These are the activations of a small neural network, seen along a few directions. Each row is one input.
In each table, some parts of the input vary, and every possible input appears once, in random order.
A made-up example of a description, with smaller parts first: values(3) and (point or line(11) or (line(4) and ring(8))).
Shared parts are said once, and a part with two or three values counts as separate values.

Other details of the inputs shift rows strongly along three fixed directions, in all tables alike. That doesn't count.

A family of inputs:
R1: [ 60  12 -42  42  22   5  11   2  -8 -35  -8 -65]
R2: [ 64  -7 -16  42  -8 -34   2   9  17 -27  12 -20]
R3: [-13 -36  -7  22  33 -15  38  -9 -42  58 -18  -4]
R4: [-17  17  55 -61 -56 -23 -22  40  26 -31  23  42]
R5: [  8 -30  -8  14  37  20  37  17 -22  80 -28   8]
R6: [-66 -12  75 -38 -16  21 -20   8 -13  95  -3  77]
R7: [ 62   0  35  21 -36 -62 -19  33  15 -29  22  -1]
R8: [ 55   4  -6  30  -4 -23   0  33  11 -56   9  -4]
R9: [ 54  -9 -50  55  22   4  11  -3  18 -49  -8 -39]
R10: [ 60   2 -46  42  33 -11  -1 -11  -6 -42  -5 -53]
R11: [ -7  40  65 -29 -61 -34 -39  14   9 -11  12  36]
R12: [ 50   0 -13  -2  -3 -26  14  40  32 -55  16 -21]
R13: [  4 -39  -9  21  44  16  26  15 -22  78 -20  12]
R14: [-56  46 -50 -16  13  88 -42 -66  29 -58  -5 -12]
R15: [ -9  26  72 -42 -45 -38 -44   6  12 -15  32  26]
R16: [-14  29  65 -60 -45 -43 -38  15  21 -14  28  16]
R17: [-44   3 -54   3  29  42  24 -59 -19  33 -33   4]
R18: [-62  51  -4 -39 -18  66 -53 -23  15 -28  16 -32]
R19: [-17 -32  16 -25  -8 -52  39  11   4  60   4  25]
R20: [-54  51  -9 -12 -13  56 -53 -42  19 -48  -6  15]
R21: [ -1 -43 -17 -12  44  14  40  23  -1  80 -12  -4]
R22: [  5 -46 -10   7  44  19  33  13  -9  78  -8   6]
R23: [-85 -10  72 -52 -22 -11  -2 -15 -25  75   9  55]
R24: [ 66  -7  -3  32   6 -38  -4   7   0 -32   8 -33]
R25: [-83 -10  75 -37 -26 -10  -8 -17 -33  75  -1  60]
R26: [ 59  -3  31  14 -34 -48  -5  58   8 -48  15  18]
R27: [-11 -50 -16  19  31  -6  54  -5 -26  36 -22  27]
R28: [-16  27  56 -54 -54 -41 -36  20  30 -12  27  23]
R29: [-48  56 -16 -15 -18  50 -59 -52  16 -37   3  14]
R30: [-62  49 -57 -34  12  83 -36 -57  38 -57  -9 -22]
R31: [ 59  -7 -56  33  25  -6   7  -9  15 -40   6 -52]
R32: [-56 -15 -36   5  36  60  13 -41 -28  39  -9 -28]
R33: [ -7 -40 -21   6  22  -2  63   5 -35  37 -36  25]
R34: [-18  30  69 -52 -51 -31 -36  27  19  -8  32   8]
R35: [-16 -46  -2  33  22   1  36  -2 -41  64 -12 -14]
R36: [ 58  13  37  20 -39 -55   2  48  23 -34   9   3]
R37: [ -9 -34 -18  11  28  -6  64   1 -30  39 -32  24]
R38: [ 58 -17 -58  26  24  12  22  11  11 -59   1 -33]
R39: [-10 -44 -24   9  26 -20  49 -20 -11  57  -7  11]
R40: [ -9 -56 -19  13  25  -2  53  -1 -31  34 -27  29]
R41: [-53  45 -52 -24  17  94 -37 -58  19 -67  -1  -2]
R42: [ 65  11 -45  34  27  -7  10 -10  -6 -40 -13 -57]
R43: [-51  56 -52  -8  11  78 -60 -72   5 -51 -12 -13]
R44: [ 52   7  47  33 -37 -45 -21  58  -3 -18  30 -25]
R45: [ 56  16  48  26 -43 -41 -11  59  -3 -16  22 -29]
Each input here is: line(5) and (point or line(8)).
Changing only the line(5) part turns R5 into R21. The same change can be made to R1. Which row results?
> R34
Which other rows does R45 become when the line(5) part takes its other values? List them by row number.
> R18, R32, R35, R44
List by row number the other rows that have the line(5) part in common with R3.
> R8, R10, R13, R20, R26, R29, R43, R44
Which other rows does R38 become when the line(8) part takes its other values? List them by row number.
> R14, R15, R23, R31, R32, R39, R41

A family of inputs:
R46: [-71 -12   1  -9  35  28  18 -54 -37  36 -41  46]
R47: [-19  23  73 -40 -59 -55 -42  20  17 -25  50  18]
R48: [ 10 -44  33  27  19 -35  37  37 -24  95 -10   7]
R49: [-13  20  61 -37 -52 -24 -24  42  48  -9  13  45]
R50: [-52   6  10 -14  13  46   6 -29 -32  90 -17  25]
R51: [ 84  -3 -35   3  28  -9  24  28  25 -39  -8 -29]
R52: [-13  29 -55  27  10  53 -29 -48   0 -59 -14  -9]
R53: [-23  25 -52  -1  11  41 -26 -55  18 -50  11 -50]
R54: [-64 -11  -6 -40   4  32  18 -16   6  39  -1  50]
R55: [-69 -12  32 -13 -12   0   0 -21 -30  21  -2  66]
R56: [-23  42 -23 -35 -19  58   4  27   5 -81  -8 -29]
R57: [-62  15  35 -49 -23 -23  -3 -32 -13  58  -8  32]
R58: [-18  13  -5 -33  -9  14 -18  16  24 -25  15  23]
R59: [ 59 -36  37  38  -8 -41  11  59   0  28  25 -17]
R60: [-14  15  62 -44 -58 -53 -44  12   9 -12  35  17]
R61: [ 60 -30  64  41 -54 -87  11  57  10 -20  21  29]
R62: [-10  15 -49  17  11  57 -32 -50  -5 -71  -8  -9]
R63: [ 75 -19  -7   2   8 -30  15  49  31 -44  16 -16]
R64: [ 19 -47 -28  21  50   9  42   0 -47  90 -34 -16]
R65: [ -2  42 -65 -24  25  62 -17 -21  24 -46 -13 -13]
R66: [  59  -14   62   -3  -38 -112    1   55   10    0   28   -7]
R67: [-21  35  67 -36 -46 -59 -38  19  15  -9  31  16]
R68: [ -6  20  58 -44 -58 -25 -34  45  41 -21  30  49]
R69: [  5  29  25  -8  -7  39 -57   5   7 -23  20 -17]
R70: [ -7  27   7  15 -28  22 -29 -23   9 -57  18  21]
R71: [-13  33 -56 -10  24  61 -18 -20  39 -46 -12 -16]
R72: [ 68 -27 -42  50  53  31  10   9  -4 -21   6 -72]
R73: [  5 -31 -13  -1  26 -57  53  -5 -31  63 -14 -10]
R74: [  57  -29   58   -4  -25 -106   17   47    3    3   32  -10]
R75: [-56  -4 -28 -11  22  36  11 -62 -46  37 -49  43]
R76: [ 78  -4  43  33 -28 -46  -2  62   8  27   7 -18]
R77: [  2  13  86 -24 -55  -8 -63  40   8  -2  41  21]
R78: [  7 -47  32  17  11 -36  26  45 -33  81   8  12]
R79: [ 54 -19  -9  32 -13 -49  12  15  25 -34  24 -54]
R80: [ -1 -52 -47  13  56   0  82   2  -4  61 -25   9]
R81: [-10  33   0   8 -21   9 -41 -10  -2 -58   9  20]
R82: [ 75   5 -27  12  21 -38  14  -3   5 -32   0 -62]
R83: [-76   3  31 -35  -8 -17  13 -35 -12  62   1  30]
R84: [ -7 -45  21  10   3 -73  51   9  -8  69 -10  -3]
R85: [ -9  25 -33 -15 -13  47 -30  -4  47 -54   5  -6]
R86: [ 51 -41  34   5  -2 -81  31  28   1  -1  27 -24]
R87: [-86 -11 -32 -28  29  18  12 -57 -29  46  -9   3]
R88: [ -9 -38  15  15  10   0  71  54 -64  56 -23 -30]
R89: [-14  14 -61 -10  20  70 -14 -25  37 -55   2 -18]
R90: [-101    0  -18  -40    8   33   50  -32  -57   25  -31  -24]
R91: [ 56  -9 -39  32   8 -39  11   4  13 -32  15 -61]
R92: [-15  49 -21  -8  -5  14 -40 -34  26 -46   7 -38]
R93: [ 55 -20 -66  74  21   1  21  -9   0 -46 -18 -36]
R94: [-15  29  20  10 -21  -2 -26 -12   4 -27  -8  30]
R95: [-11  -4  39 -47 -16   2 -11  20  29 -24  21  34]
R96: [-12   7  30  -4 -14   7 -23 -17  -4 -43   7  29]
R97: [-48   8  22 -54 -13  12  17  -6   6  51  -9  64]
R98: [ 74 -27  10 -11  -8 -58  32  58  13   9  -2  13]
R99: [ -6  35  61   1 -41   7 -55  28  23   4  15   3]
R100: [ 71 -22 -17   3  -4 -30   7  51  27 -40  16 -11]
R101: [ 52 -12 -70  42  29 -14  29 -17   6 -27  13 -71]
R102: [-18  16 -59 -16  25  65 -17 -18  29 -59   8 -14]
R103: [ 60  -5 -10  52  10 -45  14  27  -5 -37  -4  -8]
R104: [ -9  44 -10 -21   8  16 -39 -37  20 -54   7 -40]
R105: [  7  47  46  -5 -53 -17 -30  -2   2 -26   7  48]
R106: [-66   2 -11   1  36  66   5 -38 -24  74 -18   7]
R107: [-12  44 -57  -4   6  39 -25 -60  17 -34 -15 -52]
R108: [-55   6 -16 -10  30  62  -1 -39 -30  79 -32   7]
R109: [ -3  33 -37  10  27  77 -52 -24   2 -24  -8 -44]
R110: [ -3 -69 -20  44  41  14  51   3 -26  82 -16 -20]
R111: [-48  16  40 -29  -4  20 -19   0 -28  73  -7  33]
R112: [  5  47  72 -18 -63 -44 -44  23  -2 -28  12  60]
R113: [-59 -11  25 -56  -2   7   3   2   4  41 -13  59]
R114: [-94  -5  -5 -14   0  40  51 -21 -72  16 -48  24]
R115: [ -5  45   8  16 -22  15 -31 -20  10 -49   3  19]
R116: [ 72 -14   0  42   2 -40   7  21  -4 -52   4 -10]
R117: [-65   0 -27   4  14  39  18 -63 -31  42 -52  39]
R118: [ -1  49  41 -33 -50 -32 -30  -8  16 -11  25   6]
R119: [  3  38  66 -53 -63 -55 -46   9  10 -10  22  17]
R120: [ 53 -15 -64  25  48  -2  34  27  22 -28  -8 -34]
R121: [  0 -64  19  33   5 -52  58   9 -32  50 -12  42]
R122: [ -1  30   0 -36 -16  14 -14   7  30 -12  -5  23]
R123: [ -6  22  77 -13 -52 -12 -54  40  10  16  32  23]
R124: [ 56 -17  23  38  13 -40   8  59  -7  29  12 -23]
R125: [ 70   1 -65  61  29  -2  24 -14  -9 -36 -30 -32]
R126: [-73 -21   5 -41   1   5   0 -47 -20  34   2  13]
R127: [  2 -61 -21  41  46  15  57   0 -33  82  -3 -14]
R128: [ 20 -43 -19  20  63  12  50  -5 -44  86 -34 -20]
R129: [ -2  40   1  14 -32  19 -39 -19   9 -61  15  19]
R130: [  1 -61 -12  33  36 -37  60  -6 -46  57 -39  29]
R131: [-23  17  17 -18 -27  -8 -17 -23  15 -18  34  -7]
R132: [ 61  -4 -28  67   6 -23  13  10  11 -45 -16 -25]
R133: [-12  -3   7 -40 -16  17 -19  11  26 -29  16  24]
R134: [-12  27 -44  25  12  82 -45 -26  13 -22  -2 -47]
R135: [ -3 -70 -43  10  47   3  84   2  -5  55  -9  13]
R136: [ 47 -20 -72  46  26 -15  24 -15  12 -27  -1 -78]
R137: [ 53 -39 -49  30  20  -1  38  27  35 -28   2 -31]
R138: [ -9  22 -55  16  10  53 -37 -48  -8 -66 -14  -8]
R139: [-58  -5  56 -28  14  22 -11  -5 -24  75 -10  31]
R140: [  4  39  -6 -28 -26  25 -26   5  44 -35  -5  10]
R141: [ 56 -24 -42  54  42  17  10  22  -7  -8  13 -60]
R142: [ -6  29 -48 -22  38  66 -18 -24  34 -57 -12 -20]
R143: [  6  30  15  -7 -21  39 -68   8   7 -26  21 -17]
R144: [ 22 -36  35  10   8 -58  49   8 -40  48 -28  45]
R145: [-56   0  41 -16 -13  27 -14  -5 -19  69  12  35]
What is each input in this table made of?
> values(4) and (point or (line(4) and line(6)))
Changing only the values(4) part turns R63 into R74. The same change can be made to R100. Which row results?
> R60
Changing only the values(4) part turns R67 into R120. The same change can be made to R83. Which row results?
> R80
Changing only the values(4) part turns R92 into R48. The same change can be made to R126. Which row results?
> R77
Which other rows does R81 become when the values(4) part takes its other values? List them by row number.
> R58, R78, R87
Which other rows does R105 become when the line(4) part takes its other values? List them by row number.
> R70, R115, R129
Which other rows does R62 become when the line(6) part takes its other values? List them by row number.
> R55, R61, R70, R96, R121

A family of inputs:
R146: [ 14 -66  22   7  -1 -69  68  38 -15  45  -3  24]
R147: [-23  25  33 -17 -32 -12 -24 -10  12 -28   7  33]
R148: [-68  21 -48 -13  37 102 -19 -58  -9  15 -15 -10]
R149: [ 79  -2   1  15 -15 -43   2  46  37 -52  13  -5]
R150: [ -7 -50 -23  29  40  -7  59  -4 -41  87 -30  -6]
R151: [ 58 -34  32  20 -25 -94  45  55  -2  13   5  17]
R152: [-13  25  42  -8 -30   6 -49  -2  -2  -1  16  16]
R153: [ 36 -20 -10  11   4 -29  30  23   9 -13   7   2]
R154: [ 59   7 -71  43  23  12  -4 -20  12 -78  -3 -47]
R155: [-21  29  41 -20 -26   9 -41  15   1  -3  14   8]
R156: [-17  30  47  -5 -28   6 -43  -1   4  -1  13  13]
R157: [-84   5  -4 -31  22  64   0 -48 -35  59 -26  15]
R158: [ 29   3 -83  23  43  34  24 -30  -1 -52 -22 -50]
R159: [ -9  26  39 -22 -23  18 -43  16  19   4  11  22]
R160: [-27  23  28 -31 -29  -9 -22   5   9 -30   8  28]
R161: [ 58  17 -62  32  31  24 -17 -10  21 -44  10 -85]
R162: [-24  23  25 -41 -30 -19 -24 -10  23 -19  17  18]
R163: [-40 -64  -8   9  40   6  59  -5 -42  98 -23   5]
What is each input in this table made of?
> values(2) and (point or line(8))
Changing only the values(2) part turns R159 into R149. The same change can be made to R157. Which row results?
> R158
Which other rows does R160 become when the values(2) part takes its other values? List them by row number.
> R155
